A small network was trained on invented records. Each row is its activation on one of them, seen along a few directions.
After each row come some of the record's fields: U, B, D, K.
The largest differences between rows may come from other fields.
Random noise pushes rows far along 3 fixed directions. That doesn't count. These rows show it; they differ only by the noise:
17,49,21,201,-418,92,43,286,57,54,27,-126,-57,67,186,52,-226
-212,-227,297,76,94,167,225,126,190,-33,-93,224,-277,-69,413,-41,-96
-115,-275,445,-53,-247,151,152,166,296,-74,67,222,-124,-1,560,30,-101
-246,-9,8,411,334,198,265,174,23,126,-271,37,-506,-70,193,-92,-189
-218,-200,-190,-222,305,-61,135,-13,-185,-270,-179,254,213,-259,-275,-120,62

-179,-235,78,273,585,49,282,32,221,25,-140,231,-384,105,222,-174,-71 -> U: u3 / B: b1 / D: d5 / K: k1
-46,161,-190,108,242,231,-47,98,-215,199,-214,186,-122,-212,-44,-198,-82 -> U: u3 / B: b3 / D: d4 / K: k2
-190,-222,104,-41,160,51,194,54,69,-155,-110,253,-60,-87,141,-53,-62 -> U: u3 / B: b2 / D: d5 / K: k2
-220,-199,-24,-28,362,285,172,-21,42,100,-156,181,-40,-101,124,-70,69 -> U: u1 / B: b4 / D: d1 / K: k2
-164,-163,63,-312,202,54,13,-127,8,-82,-107,277,117,-310,-122,27,99 -> U: u1 / B: b2 / D: d1 / K: k1
-80,50,-452,320,385,-66,120,-80,-167,98,-176,-113,1,5,-310,-66,-2 -> U: u4 / B: b1 / D: d6 / K: k1
-14,-15,-66,84,-299,-26,-151,126,-47,102,-6,-197,101,181,-16,74,-38 -> U: u1 / B: b2 / D: d4 / K: k1
-239,-85,-183,246,406,185,169,51,-74,250,-193,131,-153,-78,109,-70,-9 -> U: u2 / B: b2 / D: d6 / K: k2
-176,-175,208,-82,272,153,64,-57,-4,95,-93,175,-80,-155,221,-88,-52 -> U: u1 / B: b2 / D: d2 / K: k1
16,-125,297,92,-141,-87,64,91,208,-82,57,-67,-290,50,273,14,-92 -> U: u4 / B: b2 / D: d5 / K: k1
-269,-226,-367,335,265,64,455,123,253,108,-93,90,-9,149,317,-46,-77 -> U: u2 / B: b2 / D: d5 / K: k2
119,-43,91,-252,-195,-59,-131,-77,-58,-106,114,-69,230,-52,-42,41,18 -> U: u2 / B: b4 / D: d2 / K: k1
-80,14,-601,-80,166,84,-15,48,-233,-20,-145,-7,356,-93,-386,-77,0 -> U: u3 / B: b3 / D: d1 / K: k2
-159,-148,13,-67,246,-165,196,-119,111,-213,43,198,167,-63,43,-146,172 -> U: u4 / B: b3 / D: d5 / K: k1
173,138,63,-138,-438,-126,-272,32,-75,-98,159,-143,246,137,-207,68,104 -> U: u1 / B: b4 / D: d4 / K: k2
54,-120,192,-512,-385,-26,-99,-39,-9,-200,256,194,519,-98,124,44,151 -> U: u4 / B: b3 / D: d3 / K: k2
143,300,42,11,-235,214,-201,164,-321,279,3,-13,66,-174,-142,-57,-98 -> U: u4 / B: b1 / D: d4 / K: k2
-269,-232,-243,-21,488,-150,341,-190,203,-374,-24,170,242,-45,-15,-23,130 -> U: u2 / B: b4 / D: d5 / K: k2
54,5,-34,252,-286,183,76,80,78,265,4,27,-26,129,248,64,-173 -> U: u3 / B: b1 / D: d4 / K: k2
-69,203,-64,308,131,39,215,108,-14,30,-188,-217,-289,174,62,18,-168 -> U: u2 / B: b4 / D: d5 / K: k2
-101,-111,-63,-414,154,-103,-21,-269,94,-261,101,231,315,-114,-157,-30,60 -> U: u3 / B: b1 / D: d1 / K: k1
17,39,41,36,-4,81,-20,-21,30,-46,-2,-29,-1,-20,41,1,37 -> U: u1 / B: b4 / D: d3 / K: k1
120,113,234,-92,-88,-31,-148,5,-73,70,129,-68,-115,35,-24,7,98 -> U: u4 / B: b3 / D: d6 / K: k1
338,-151,439,104,-608,-214,14,159,506,-178,325,-199,-75,371,652,268,-44 -> U: u2 / B: b4 / D: d5 / K: k1
184,-16,139,-339,-297,-123,-274,-31,-2,-119,234,67,354,85,-100,60,58 -> U: u3 / B: b1 / D: d6 / K: k1
205,-104,88,27,-659,-7,-84,282,278,-23,215,-159,273,239,334,139,-213 -> U: u3 / B: b1 / D: d5 / K: k1
218,199,-295,-285,-367,-324,-134,-5,-233,-85,45,-221,347,-23,-581,116,-46 -> U: u2 / B: b2 / D: d5 / K: k1
-64,-154,419,-247,107,-5,115,-262,266,-258,139,249,-191,-15,279,13,58 -> U: u2 / B: b4 / D: d1 / K: k1
199,229,-114,124,-270,-247,-129,-32,-74,11,99,-327,-58,130,-221,121,60 -> U: u4 / B: b3 / D: d6 / K: k1
-76,-296,-216,18,85,-133,183,30,146,-165,22,64,250,245,22,-45,-56 -> U: u3 / B: b1 / D: d5 / K: k1
-347,-242,372,-129,493,307,89,0,49,186,-100,495,-148,-251,304,-205,130 -> U: u1 / B: b2 / D: d6 / K: k2
9,74,211,129,-124,6,38,124,238,64,-49,-159,-274,180,344,-33,-200 -> U: u3 / B: b3 / D: d5 / K: k1
136,224,402,213,-324,51,68,139,97,122,79,-47,-286,84,223,49,-158 -> U: u4 / B: b1 / D: d5 / K: k2
-109,99,-245,258,-18,-89,155,105,34,95,17,-157,132,94,37,-123,-2 -> U: u4 / B: b3 / D: d5 / K: k1
77,165,-159,353,-187,-177,-19,84,170,76,66,-374,53,206,-80,126,-36 -> U: u1 / B: b1 / D: d5 / K: k1
-66,-138,-435,-222,282,-254,178,-144,-244,-393,-109,42,365,-154,-668,-54,105 -> U: u4 / B: b1 / D: d5 / K: k2
-159,-136,-40,38,513,-39,192,-242,-72,-75,-145,146,-234,-123,-130,-91,128 -> U: u4 / B: b1 / D: d3 / K: k1
241,100,-41,-43,-755,8,-226,195,99,3,256,-198,236,222,229,115,-129 -> U: u3 / B: b3 / D: d3 / K: k1
192,-12,246,124,-372,-66,-48,21,244,8,170,-214,-123,217,236,191,68 -> U: u4 / B: b4 / D: d6 / K: k1
-23,-130,165,-6,455,-150,74,-249,-57,-213,-45,73,-363,-47,-98,1,179 -> U: u2 / B: b4 / D: d2 / K: k1
-195,-108,-102,3,367,235,88,15,128,94,-225,159,-149,-162,177,-27,-12 -> U: u3 / B: b3 / D: d1 / K: k1
-110,-76,-228,146,2,220,58,86,1,111,-54,24,145,50,201,-78,-117 -> U: u3 / B: b3 / D: d2 / K: k2
-26,-23,-255,61,91,168,63,-19,-60,158,-104,80,238,-100,-73,-126,22 -> U: u1 / B: b4 / D: d6 / K: k2
-99,-63,-446,-61,233,-353,160,-167,23,-398,-13,-190,351,115,-344,81,136 -> U: u2 / B: b4 / D: d5 / K: k1
-146,-279,226,-386,191,-160,163,-156,132,-338,-34,120,144,-3,27,-31,168 -> U: u4 / B: b4 / D: d5 / K: k1
-158,-258,654,32,326,157,104,-109,389,73,2,269,-467,6,548,-69,123 -> U: u1 / B: b4 / D: d6 / K: k1
-64,-95,-58,-117,237,178,22,-15,-44,-35,-38,101,53,-85,-121,-62,126 -> U: u1 / B: b4 / D: d1 / K: k2

Which values does each new row have?
-26,-112,333,-278,400,-129,21,-184,46,-204,-98,162,-135,-143,-196,-189,144 -> U: u1 / B: b4 / D: d5 / K: k1
61,-160,346,-344,-41,115,7,-82,50,-14,82,250,150,-134,183,34,189 -> U: u4 / B: b4 / D: d6 / K: k2
56,-97,448,-191,-89,37,-48,-59,162,-115,153,115,-139,-35,299,55,145 -> U: u4 / B: b4 / D: d3 / K: k1
-121,-69,-324,46,382,-334,44,-165,107,-320,-25,-25,164,61,-320,1,71 -> U: u3 / B: b1 / D: d5 / K: k1
126,284,-96,529,-248,161,-26,189,32,286,6,-377,-308,196,144,42,-222 -> U: u1 / B: b4 / D: d3 / K: k1
104,54,121,-89,-307,-194,-107,15,229,-208,120,-61,72,64,100,-11,-84 -> U: u3 / B: b3 / D: d5 / K: k1
18,163,162,69,-42,255,70,164,14,272,-206,86,-123,-148,99,-111,-161 -> U: u1 / B: b4 / D: d5 / K: k2
51,214,5,141,-68,183,20,47,-77,271,-16,-106,-32,-25,112,-5,-92 -> U: u4 / B: b4 / D: d6 / K: k2
52,188,-200,150,76,-241,-86,-58,-153,-3,-6,-214,-150,44,-332,135,59 -> U: u2 / B: b2 / D: d6 / K: k1
5,-162,310,-538,-238,83,-180,-87,90,-75,83,269,295,-96,342,59,57 -> U: u3 / B: b3 / D: d4 / K: k1
-25,46,-9,163,262,153,39,-51,-80,114,-159,-92,-144,-63,-20,-101,-83 -> U: u1 / B: b4 / D: d2 / K: k1
7,-267,527,-37,-232,-3,121,12,461,-68,140,190,-31,251,633,27,-192 -> U: u3 / B: b1 / D: d5 / K: k1
107,-46,274,-191,-305,49,-51,121,173,36,39,-78,260,11,209,51,-12 -> U: u1 / B: b4 / D: d5 / K: k1
-249,177,-102,304,541,54,198,96,27,112,-263,-31,-331,-20,87,-14,49 -> U: u2 / B: b3 / D: d5 / K: k2
152,272,92,182,-64,103,-177,81,-89,248,11,-221,-224,66,-109,-49,-21 -> U: u1 / B: b4 / D: d6 / K: k1
-179,113,-278,101,190,73,51,137,-34,328,-156,21,82,-149,-166,-182,-69 -> U: u1 / B: b2 / D: d5 / K: k1
-57,-239,-7,-122,268,-90,95,-198,-17,-229,4,59,51,37,17,-15,96 -> U: u2 / B: b4 / D: d2 / K: k1
88,111,-303,241,-167,-36,-24,264,-24,-26,-36,-233,96,243,-176,123,-191 -> U: u3 / B: b1 / D: d5 / K: k2
197,280,-111,284,-409,16,-189,183,-13,235,175,-261,21,291,33,66,-233 -> U: u3 / B: b1 / D: d6 / K: k1
-154,-246,-187,148,485,-335,214,-152,155,-351,-96,92,38,48,-122,101,229 -> U: u2 / B: b1 / D: d5 / K: k1
-68,182,-225,161,377,211,-8,67,-242,189,-263,177,-225,-198,-69,-191,-84 -> U: u3 / B: b3 / D: d4 / K: k2
-233,-450,419,-500,177,162,22,-118,88,-44,22,475,275,-276,320,-129,64 -> U: u1 / B: b2 / D: d2 / K: k1
-265,-246,-134,72,257,-44,200,-63,264,-97,-125,99,226,67,199,-31,-45 -> U: u3 / B: b1 / D: d5 / K: k1
